A small network was shown many inputs. Here are its activations along a few directions, one row for each input.
In each table, some parts of the input vary, and every possible input appears once, in random order.
Descriptions start from the smaller parts, as in this example, which fits no table here: one of 3 separate values, together with either a single point or one of 11 places around a ring or (one of 4 places along a line, together with one of 8 places around a ring).
Shared parts are said once, and a part with two or three values counts as separate values.
(in the rows, 128 means zero)

Other details of the inputs shift rows strongly along two fixed directions, in all tables alike. That doesn't count.
To show where, the next rows are all for the same input, with only those details redrawn:
[114  68 113  41 132 122 178 157 151  87 135]
[108  77 113  59 122 124 172 153 147  94 138]
[ 42 139  97 200  22 110 132 123 133 134 146]
[134 136 148 137 146 202 139 131 106 139 169]
[123 149 147 164 129 202 131 126 103 147 172]
[ 91  95 109  99  96 123 161 145 142 106 141]

A family of inputs:
R1: [169 179  98 172 156 172 128  88 121 169 134]
R2: [138 166 153 177 137 179 137 164 103 150 168]
R3: [130  72 116  84 135 117 188 127 179  94 114]
R4: [117 150 159 147 130 199  93 111 126 161 168]
R5: [109  69 108  51 214  87 143 150 129 100 159]
R6: [177  96 166  97 150 169 111 107 146 120 158]
R7: [132  98  97  79 164  96 128 127 157  80  59]
R8: [142 173 158  69 172 151 126 133 104 116 133]
R9: [195 174 138 132 144 152 123 101 101 135 161]
R10: [127 105 137 115 135  81 152 172 188  99  93]
R11: [125 129 106  82 101  76 162 119 121 146 108]
R12: [ 95 137  53 178  86  87 111  99 152 130  84]
R13: [200 153 107 139 149 162 116 100  99 145 157]
R14: [192 118 178 124 165 140 120 172 134 106 140]
R15: [108 134 141  82 105  73 146 121 118 128  89]
R16: [169 156 138 178 147 165  68 106  86 117 118]
R17: [103 119 141  93 115  79 127 127 112 115  66]
R18: [108  77 113  59 122 124 172 153 147  94 138]
R19: [180 148 163 196 127 163 133 144 108 134 169]
R20: [ 87  70 111 120 156  56 140 122 117 142 135]
R21: [182 109  93 106 153 132 105 116 113 109 120]
R22: [100 119 134 109 113  91 130 194 153 106 119]
R23: [ 65 194 114 200  49  67 120  87 151 127  94]
R24: [165 114 185 113 172 143 137 177 118 150 116]
R25: [144  69 138  46 165 131 153 116 199 106 113]
R26: [137 162 130 132 174 181  80 132  84 125 115]
R27: [163 162 112 155 139 165 126  99  79 197 135]
R28: [ 61 142  95 203  47  76  86 108 101 148  68]
R29: [179 140 168 100 171 141 103 119 103  87 111]
R30: [119 194 161 150 152 171  84 123  82 128 121]
R31: [139 127 164 172 125 189 145 110  92 175 148]
R32: [128 128 136  84 160  99 135 120 152  83  68]
R33: [153 130 189 137 153 167  92 144 126 183 127]
R34: [104 119 134 173  49  74  78 139 174 122 126]
R35: [ 73 137  63 200  44  79  98 101 105 170  88]
R36: [101 119 114 184 178 100 124  99 138 138 151]
R37: [126 164 170 156 141 180  70 153 133 163 153]
R38: [115 106 136 116 121  93 115 146 204 122  98]
R39: [170 149 158 175 167 172 160 143 138 141 141]
R40: [159  68 146  59 154 104 195 180 133 122 113]
R41: [121 121  57  63 119  97 147 137 133 121 125]
R42: [ 81 189  79 201  44  70 135  86 154 146 113]
R43: [166 131 157 183 118 186 127 105 108 131 173]
R44: [149 157  98 129 171 184  92 125  88 147 134]
R45: [ 81 100  95 194 101  43 105 104 128 114 162]
R46: [109 151  89  74 105  89 148 135 132 118 132]
R47: [144 115 178 128 143 186 114 101 119 181 142]
R48: [168 149 157  90 141 113 125 114 118  94 127]
Question: Changing only one part turns R20 into R5. The same change can be made to R31. Which row results?
Answer: R18
Question: What do these inputs look like to the network?
Answer: one of 4 separate values, together with either a single point or one of 5 places around a ring or one of 6 places around a ring
Question: Which other rows does R2 become when the place on the ring of 5 takes its other values? List them by row number.
Answer: R4, R18, R22, R37
Question: A walk changes only the place on the ring of 6. It starts at R9 and steps to R48. List the rest of the walk in order.
Answer: R29, R16, R21, R13
Question: Which other rows agree with R23 in the choice among 4 separate values? List them by row number.
Answer: R1, R3, R7, R10, R12, R25, R32, R36, R38, R39, R42

A family of inputs:
R49: [ 82 192 172 235  61 125  79 134 108 166 118]
R50: [144 155 145 227 116 192 127 109 115 163 192]
R51: [180 105 154  92 187 112 131 140 154 109  90]
R52: [162  94  92  60 180  95 128 114 136  88 101]
R53: [ 81 118  74  95  86  97 153 127 114 137 122]
R54: [ 90  87  61 112 106  70 151 118 132 131 128]
R55: [183 125 122  85 240 174 126 108  91 133 145]
R56: [ 59 135  63 111  69  63 132 114 119 112 100]
R57: [133 103 110  68 121 141 181 133 125 127 141]
R58: [ 85  80 140 141 103  85 121 149 168 109 123]
R59: [125  78  88 104 118 108 174 120 145 129 145]
R60: [155 119 175  83 166 195 143 166 134 118 162]
R61: [ 63 104 143 118  68  85 127 162 157 106 112]
R62: [175 102 118  64 173  89 130 116 161  91  92]
R63: [136 172 157 187 104 205 138 123 103 156 180]
R64: [101 209 153 236  60 126  86 114 116 161  97]
R65: [200 145 134  47 211 172 115 130  86 111 117]
R66: [ 76  99 130 157  79  38 118 144 170 116  93]
R67: [147 130 167 184 151 190 112 136 131 142 180]
R68: [182 206 165 154 161 198  88 101  95 154 120]
Question: Changing only one part turns R55 into R56. The same change can be made to R58. Which row results?
Answer: R61
Question: What do these inputs look like to the network?
Answer: one of 2 separate values, together with one of 10 places around a ring
Question: Which other rows does R68 become when the choice among 2 separate values takes its other values? List them by row number.
Answer: R62
Question: Which other rows does R64 become when the choice among 2 separate values takes its other values? List them by row number.
Answer: R51
